[150 143 101 130 139] ==> 143

[[138 131 136 136 127 144]
 [138 106 133 138 130 150]] ==> 131

[[102 103 144 139 149]
 [119 129 146 138 146]] ==> 103

[[135 134 120 123 127 135]
 [123 137 126 148 130 124]
 [124 117 132 105 123 119]] ==> 134

[144 155 137 153] ==> 155

[[149 122 125 143]
 [104 127 122 138]] ==> 122

[104 128 136 130] ==> 128

[[137 142 118 129 117 124]
 [130 157 114 127 124 126]
 [137 143 118 130 115 126]] ==> 142

[147 122 110 157 130 114 109] ==> 122

[[119 105 139 121]
 [124 132 119  98]] ==> 105
---
117	126	133	131	125
132	123	106	134	146
122	131	151	125	113
Answer: 146

129	130	124	131	128	125	130
128	127	129	127	128	128	127
137	144	99	150	128	106	147
Answer: 127

134	132	132	132
124	126	109	125
107	132	117	122
Answer: 125

136	122	132	121	124	151	152
124	132	125	139	125	123	152
123	132	124	147	123	132	152
Answer: 152

130	151	129	152	121	138
129	111	134	129	101	123
134	148	129	141	117	122
Answer: 123

119	125	113	156	124	130	134
125	127	122	139	126	126	131
131	129	133	118	129	134	126
Answer: 131

123	125	117	121
140	113	107	152
107	126	109	126
Answer: 152
---
[132 127 139 151] yields 132, 151

[116 146 126 103] yields 116, 103

[[130 122 113 144 131]
 [141 148 127 128 131]
 [152 128 128 115 131]] yields 130, 131

[109 103 115 122 149 115 154] yields 109, 154

[123 157 152 136 129] yields 123, 129

[[109 151 144 128]
 [142 124 113 118]] yields 109, 118

[127 152 112 119 116 155 147] yields 127, 147

[116 144 158 115 109 142 105] yields 116, 105

[[119 140 112 125 140]
 [109 134 113 131 141]
 [122 132 116 132 151]] yields 119, 151

[[102 141 116 132]
 [130 123 129 135]] yields 102, 135
---
[[122, 134, 107, 153], [134, 125, 104, 141], [114, 131, 115, 158]] >> 115
[[127, 122, 131, 133, 134, 138, 130], [127, 129, 104, 129, 106, 135, 128], [132, 133, 120, 128, 122, 129, 123]] >> 129
[[112, 124, 122, 143, 139], [122, 126, 123, 125, 122], [104, 132, 129, 110, 136]] >> 110
[[116, 123, 130, 148, 124], [133, 121, 101, 139, 113], [141, 131, 122, 126, 117]] >> 126
[[153, 133, 118, 117, 114, 103, 125], [139, 117, 109, 149, 108, 136, 120], [109, 146, 148, 145, 110, 149, 150]] >> 149
[[136, 109, 99, 132, 120, 115], [111, 129, 135, 121, 150, 122], [110, 146, 125, 120, 151, 127]] >> 151
[[119, 125, 111, 133, 138], [114, 137, 113, 132, 129], [127, 115, 135, 127, 100]] >> 127
---
[[106 106 157 152 128 115]
 [ 98 125 113 155 127  98]
 [157 155 152 102 152 120]] Out: 128

[[130 155 129 126]
 [121 157 127 120]
 [126 146 129 117]] Out: 129

[[132 130 132 137 144 131]
 [140 134 132 136 131 130]
 [138 133 136 138 152 130]] Out: 144

[[107 153 134 137 102 142 126]
 [122 123 128 122 133 134 140]
 [116 128 138 142 139 122 135]] Out: 142

[[134 133 124 139 128 131 129]
 [151 124 143 141 107 143 136]
 [112 139 137 127 134 110 121]] Out: 131

[[125 104 120 128]
 [124 104 112 125]
 [125 120 127 130]] Out: 120

[[142 124 131 147]
 [119 133 125 148]
 [152 119 139 118]] Out: 131

[[139 149 121 128 143 115]
 [115 119 117 121 111 117]
 [128 127 127 127 128 123]] Out: 143

[[140 129 145 133]
 [125 136 112 120]
 [155 113 134 147]] Out: 145

[[145 127 116 124 127]
 [125 122 125 133 105]
 [138 150 124 144 146]] Out: 124
---
[[157 121 128 107 113]
 [132 135 153 109 133]
 [154 125 128 113 120]] -> 128

[[123 113 129 124 117]
 [108 129 138 148 138]
 [106 141 126 131 129]] -> 126

[[102 130 133 133 107]
 [126 122 118 123 130]
 [ 99 109 109 111 108]] -> 109

[[141 144 119 120 100]
 [157 144 125 121 106]
 [147 154 124 117 108]] -> 124

[[115 146 135 144 118]
 [132 136 102 113 106]
 [122 135 132 129 127]] -> 132

[[144 124 129 123 151]
 [115 124 156 128 120]
 [141 114 105 132 143]] -> 105
---
array([146, 118, 131, 145, 112, 104]) result: 131

array([[130, 131, 152, 132, 126, 114],
       [123, 121, 134, 123, 130, 149],
       [128, 134, 121, 115, 127, 126]]) result: 152

array([141, 107, 101, 134, 122]) result: 101

array([143, 115, 120, 152, 110, 140, 106]) result: 120

array([[118, 109, 137, 128, 106, 123],
       [120, 150, 127, 108, 137, 127],
       [139, 126, 108, 106, 126, 125]]) result: 137

array([[145, 132, 106, 148, 158, 130],
       [146, 132, 103, 155, 154, 128]]) result: 106
---
Input: [108, 153, 151, 130, 148]
Output: 130
Input: [145, 109, 132, 151, 122]
Output: 151
Input: [132, 128, 120, 106, 132]
Output: 106
Input: [127, 146, 126, 108, 152]
Output: 108
Input: [125, 124, 133, 107, 126]
Output: 107
Input: [105, 147, 114, 118, 152]
Output: 118
Input: [102, 151, 109, 139, 105]
Output: 139
Input: [142, 130, 105, 127, 127]
Output: 127
Input: [101, 118, 137, 130, 124]
Output: 130
---
array([[128, 128, 129, 129, 128],
       [107, 145, 134, 135, 123]]) ==> 145

array([122, 123, 107, 119, 138, 103, 114]) ==> 123

array([140, 155, 136, 152, 122, 142, 110]) ==> 155

array([105, 146, 126, 158, 141, 100, 138]) ==> 146

array([143, 150, 120, 134, 121, 125]) ==> 150

array([125, 105, 109, 119, 124, 123, 138]) ==> 105

array([[104, 100, 124, 106],
       [120, 104, 116, 114],
       [130, 130, 130, 127]]) ==> 130

array([126, 121, 102, 134, 120, 145]) ==> 121
---
129,135,106,124,130,131 out 124
125,117,111,139,130,103 out 139
107,122,117,123,131,133 out 123
147,142,138,121,154,123 out 121
106,127,158,101,119,142 out 101
122,144,148,101,106,129 out 101
---
[[136, 139, 127, 135, 131, 124, 130],
 [128, 137, 134, 129, 131, 114, 128],
 [144, 147, 150, 110, 146, 130, 131]] gives 130

[119, 107, 118, 116] gives 118

[[152, 135, 108, 110, 138, 152],
 [121, 139, 117, 135, 127, 123],
 [138, 127, 117, 117, 127, 138]] gives 127

[119, 135, 115, 135, 151, 119] gives 151

[[125, 127, 135, 125, 152],
 [120, 154, 100, 152, 109]] gives 152

[[151, 114, 117, 133],
 [137, 99, 136, 157]] gives 136

[156, 137, 119, 112, 102, 110, 153] gives 110

[128, 103, 112, 119] gives 112
---
104  117  123  127  104 value 104
125  119  134  150  127  138 value 125
124  128  125  147  134  156  149 value 124
145  102  128  121 value 145
142  115  121  156 value 142
122  153  116  135  139  128  142 value 122
---
Q:
[[104 141 121 125 141 128 121]
 [130 125 127 128 134 129 125]
 [138 128 125 138 130 120 111]]
A: 120

Q:
[[133 124 125 111 115 127 131]
 [123 129 134 142 139 127 131]
 [129 117 144 158 145 147 111]]
A: 147

Q:
[[139 126 128 125 139]
 [134 112 141 124 138]
 [127 131 134 136 151]]
A: 136

Q:
[[110 125 116 125 126 127 138]
 [141 131 106 151 126 130 114]
 [115 127 117 119 113 122 134]]
A: 122

Q:
[[125 132 113 119 138 127 150]
 [130 127 133 130 125 129 121]
 [126 133 114 118 139 126 148]]
A: 126

Q:
[[134 130 128 127 141 149 144]
 [126 141 156 129 131 130 139]
 [127 132 140 132 150 133 147]]
A: 133
